Each row has a name. Each question is about the rows just above it.

j673: |   6 |  34 | -19 |  42 |  47 |  62 |
j361: | 18 | 36 |  6 | 59 | 12 |  2 |
j140: |  39 |  55 | -19 |  63 | -20 | -61 |
j72: |  26 |  18 | -24 |  32 | -23 |   0 |
j550: |  39 |  55 | -19 |  63 |   3 | -59 |
j917: |  18 |  36 |   6 |   7 | -64 |  42 |
j491: |  94 |  41 |   5 | 114 | -33 |   4 |
j114: |  18 |  36 |   6 |   7 | -64 |  55 |
Shared by j550 and j673:  | -19 |
The one value in j114 and j673:  | 6 |

j957: |  46 |  72 |  -2 | -93 |  36 | -62 |  72 | -28 |  11 |  52 |  82 | -64 |   6 |  12 |
j302: |  36 |  -4 |  33 |  13 |   6 |  -3 | -33 | -66 | -71 |  29 |  84 |  43 |  -3 | 112 |
j779: | -20 |  67 | -56 |  -9 |  39 | -49 |  32 | -17 | -37 |  34 | 100 | 102 | -29 |  -2 |
j943: |  38 |  51 |  67 | -33 |   7 |  -9 | -27 | -69 | -72 |  45 |  47 | -53 |  68 |  72 |
j602: | -56 | -63 |  31 |  34 |  77 | -62 | -23 | -64 |  39 |  36 |  42 |  51 | -68 | -36 |
j739: |  -3 |  -8 | -90 |  -8 |   7 | -27 | -59 |  -5 |  -9 |  99 |  93 | -67 |   2 |  61 |
j269: |  -46 |   46 |  -33 |  -62 |  -17 | -101 |   22 |  -44 |  -70 |   10 |   43 |   72 |   44 |  -42 |
j747: |  52 | -22 | -64 | -78 |  50 |  24 | 100 | -15 | -97 |  21 |  99 | -23 |  38 | 113 |
Shared by j747 and j779:  | 100 |
The one value in j943 and j602:  | 51 |
The one value in j269 and j602:  | -62 |
Which value is in both j779 and j269?  | -17 |
Shared by j739 and j747:  | 99 |

j975: |  -1 |  -2 |  -3 |  -9 |  -7 |   0 |   7 |  -6 | -13 |   6 |  -4 |   2 |  12 |  13 |  22 | -14 |  -3 | -26 |   5 |   5 | -13 |   0 |   7 |  -3 |  -1 |   1 |   3 |  12 | -10 | -11 | -12 |  12 |   9 |   0 |  -1 |  10 |   2 |   1 |  -7 |   8 |  17 |  -6 | -18 |  -9 |  -8 |   2 |   6 | -10 |  -8 |   0 | -41 | -10 |
j699: |   0 |  -2 |  -4 | -22 | -13 |   2 |   5 |   0 |  -5 |   7 | -10 |   1 |  -9 |  -5 |  11 | -12 |  -8 |  10 |   4 |  -8 |   0 |   8 |  14 |   2 |  -2 |  12 | -18 |  -5 |   4 |  -6 | -23 |  -6 |  10 |  -8 |  -8 |  -5 | -14 | -15 |   6 |   9 |   2 | -10 |   5 |  -6 |  13 |  -1 |   6 |   4 | -14 |   8 |  84 |  15 |
j767: |  -8 | -16 |  -2 |  19 |   9 | -15 | -15 |  -1 | -14 |   9 |   1 |  16 | -27 |  13 |   1 |  14 |  24 |  29 |   8 |   4 |   2 |   2 | -10 |   1 |  22 | -19 |   6 |   2 | -15 |   5 |   6 |   8 |  -5 |   6 |  -5 |   5 | -18 |   9 |  -2 | -17 |   4 |  -3 |  25 |  -3 | -11 |  -6 | -21 |  -7 | -12 |  -9 |  -7 |   5 |
j993: |  -6 |  -4 |  -8 | -11 | -17 |  -5 |   7 | -15 |  -6 |   3 |   6 |  -2 |  18 |   4 |  22 |  22 |   5 |  -2 |  -5 |   1 |   7 |   6 | -12 |  12 |   7 |   7 |  -1 |  13 |  -7 |  10 |   7 |   4 |  -4 | -10 |  -1 |   0 | -17 |  -2 |  -1 |  63 |  27 |  -6 |   5 |  10 |  -5 |  -3 |  12 |  15 |   8 |   7 |  46 |  -2 |
j69: |   0 |  -2 |   3 | -26 |  -6 |   3 |  -1 |  -5 | -10 |   1 |   3 |   0 |  -6 |   0 | -32 |  -2 |  14 | -22 |   0 |   6 |  17 |  -3 |  -9 |  -6 | -16 | -14 |   6 |  10 |   0 | -14 |  -7 | -14 |  -3 | -19 |   5 |  14 |  11 |   1 |   5 |  16 |   5 |   8 | -22 |  -7 | -14 |  -4 |  29 | -26 | -33 |   4 | -33 |  13 |
j113: |   3 |  -6 |  -8 | -36 |  -5 |   7 |   8 |  14 | -18 |   4 |   1 |   8 |   8 |   4 | -25 | -25 |   9 |  27 |  -1 |  -9 |   2 |   0 | -10 |   1 |   0 |   8 |  -3 |  -2 | -15 | -11 |   5 |   8 |  -7 |  -2 |  -1 | -21 |  -8 |  -9 |  -4 |  21 | -37 |   9 |  23 |  10 | -16 | -12 | -34 |  -9 |  -3 |   3 | -13 | -25 |
j175: |  -6 |   5 |   1 | -12 |  -5 |  14 | -27 |   0 | -11 | -12 |   4 |   2 |  13 |  10 | -12 |   5 |  -6 |  23 |   7 | -11 |  -3 |   0 |  -5 |  -1 |  18 |  10 |  -5 |  -7 | -13 |   4 |  -7 |  -6 |  -5 |  -2 |  -7 |  15 |   8 |   2 |   2 |  23 |  13 |   7 |  -4 |   5 |  16 |   0 |  28 |  21 |   3 |  -4 | -34 |  -7 |
j281: |  -2 | -14 |   9 | -11 |  -7 |  14 |   4 |   1 |   4 |  -7 |   8 |  -6 | -13 |  16 |  -8 |  12 |   1 |   9 |  -1 |  16 |  -9 |  -8 |   0 |   0 |  -9 |   7 |   5 | -15 |  -7 |   6 |   1 |  -8 |  -2 | -13 |  -4 |   1 |  19 | -10 |   2 |  -5 |  21 |   2 |   1 |   7 |  17 |  -6 | -23 |  -1 |   6 | -10 |  33 |   1 |
j176: |  -2 |   0 |   0 | -14 |   3 |  -2 |   0 |  -6 |   2 |  -1 |  -7 |   6 |   5 | -14 |  -3 |  10 |   1 |   5 |  17 | -11 |   7 |  -7 |  -9 |   4 | -11 |  -1 |   1 |   9 |  -1 |  -7 |  11 |  -3 |  -6 |   6 |   9 |  12 |  -2 | -16 |  -2 | -17 | -24 |   3 | -11 |  -1 |   0 |  -8 |  -7 |  -9 |  -1 |   3 |  -9 |  -1 |
j190: |  -1 |  -4 |  -8 |  -1 |   1 |  11 | -18 |  -3 |  -9 | -30 |  -7 | -11 |  35 | -36 |  16 |   1 |   7 |  14 |   7 |  -1 |   7 |  -7 |  17 |  -3 | -14 |  -2 |   3 |  15 | -11 |   7 |  -3 |   3 |   4 |   2 |  12 |  -9 |   7 |   7 |  -4 |  -5 | -21 |   8 |  -1 |  13 |  26 |   9 |  23 |  15 |  -3 |   2 | -24 | -18 |
j676: |   3 |  -5 |   3 |  20 | -11 |   4 |  -3 |   1 |  13 |  -4 |   1 | -15 |  13 |   4 |  17 | -18 |  11 | -59 | -14 | -17 | -17 |  -6 |  14 |   8 |  -6 |   4 |  -7 |   7 |  -1 |   2 | -10 |  10 |   3 |   7 |   5 |  14 |   6 |  -2 | -10 |  -4 | -12 |   3 |   7 |  -5 | -10 |   0 |  22 |  21 |   4 |   2 | -36 |  -8 |
Whose row is |  -6 |   5 |   1 | -12 |  -5 |  14 | -27 |   0 | -11 | -12 |   4 |   2 |  13 |  10 | -12 |   5 |  -6 |  23 |   7 | -11 |  -3 |   0 |  -5 |  -1 |  18 |  10 |  -5 |  -7 | -13 |   4 |  -7 |  -6 |  -5 |  -2 |  -7 |  15 |   8 |   2 |   2 |  23 |  13 |   7 |  -4 |   5 |  16 |   0 |  28 |  21 |   3 |  -4 | -34 |  -7 |?  j175
Which row holds |   0 |  -2 |   3 | -26 |  -6 |   3 |  -1 |  -5 | -10 |   1 |   3 |   0 |  -6 |   0 | -32 |  -2 |  14 | -22 |   0 |   6 |  17 |  -3 |  -9 |  -6 | -16 | -14 |   6 |  10 |   0 | -14 |  -7 | -14 |  -3 | -19 |   5 |  14 |  11 |   1 |   5 |  16 |   5 |   8 | -22 |  -7 | -14 |  -4 |  29 | -26 | -33 |   4 | -33 |  13 |?  j69
Whose row is |  -2 | -14 |   9 | -11 |  -7 |  14 |   4 |   1 |   4 |  -7 |   8 |  -6 | -13 |  16 |  -8 |  12 |   1 |   9 |  -1 |  16 |  -9 |  -8 |   0 |   0 |  -9 |   7 |   5 | -15 |  -7 |   6 |   1 |  -8 |  -2 | -13 |  -4 |   1 |  19 | -10 |   2 |  -5 |  21 |   2 |   1 |   7 |  17 |  -6 | -23 |  -1 |   6 | -10 |  33 |   1 |?  j281

j540: |  99 |   6 |  25 |  26 |  27 |  56 | -52 | -13 |  21 |
j219: |  62 |  13 |  70 |  25 |  26 |  29 | -38 | -22 |  14 |
j369: |  62 |  13 |  70 |  25 |   3 |  29 | -38 | -22 |  20 |
Shared by j369 and j540:  | 25 |
Shared by j540 and j369:  | 25 |

j305: |  47 |   5 |   3 | -12 | -10 |  74 |  23 |
j278: |  24 |  30 |  79 | -38 |   4 |  74 |  10 |
j292: | 24 | 30 | 79 | 25 |  3 | 71 | 32 |
j340: |  56 |   4 | -62 |  -8 | -43 |   3 |  -8 |
j863: |  56 |   4 | -62 |  -8 | -43 | 108 | -16 |
j429: |  24 |  30 |  24 | -20 | -18 |  68 |  32 |
Whose row is |  47 |   5 |   3 | -12 | -10 |  74 |  23 |?  j305
Which value is in both j340 and j292?  | 3 |
Shared by j863 and j278:  | 4 |
Shared by j305 and j292:  | 3 |

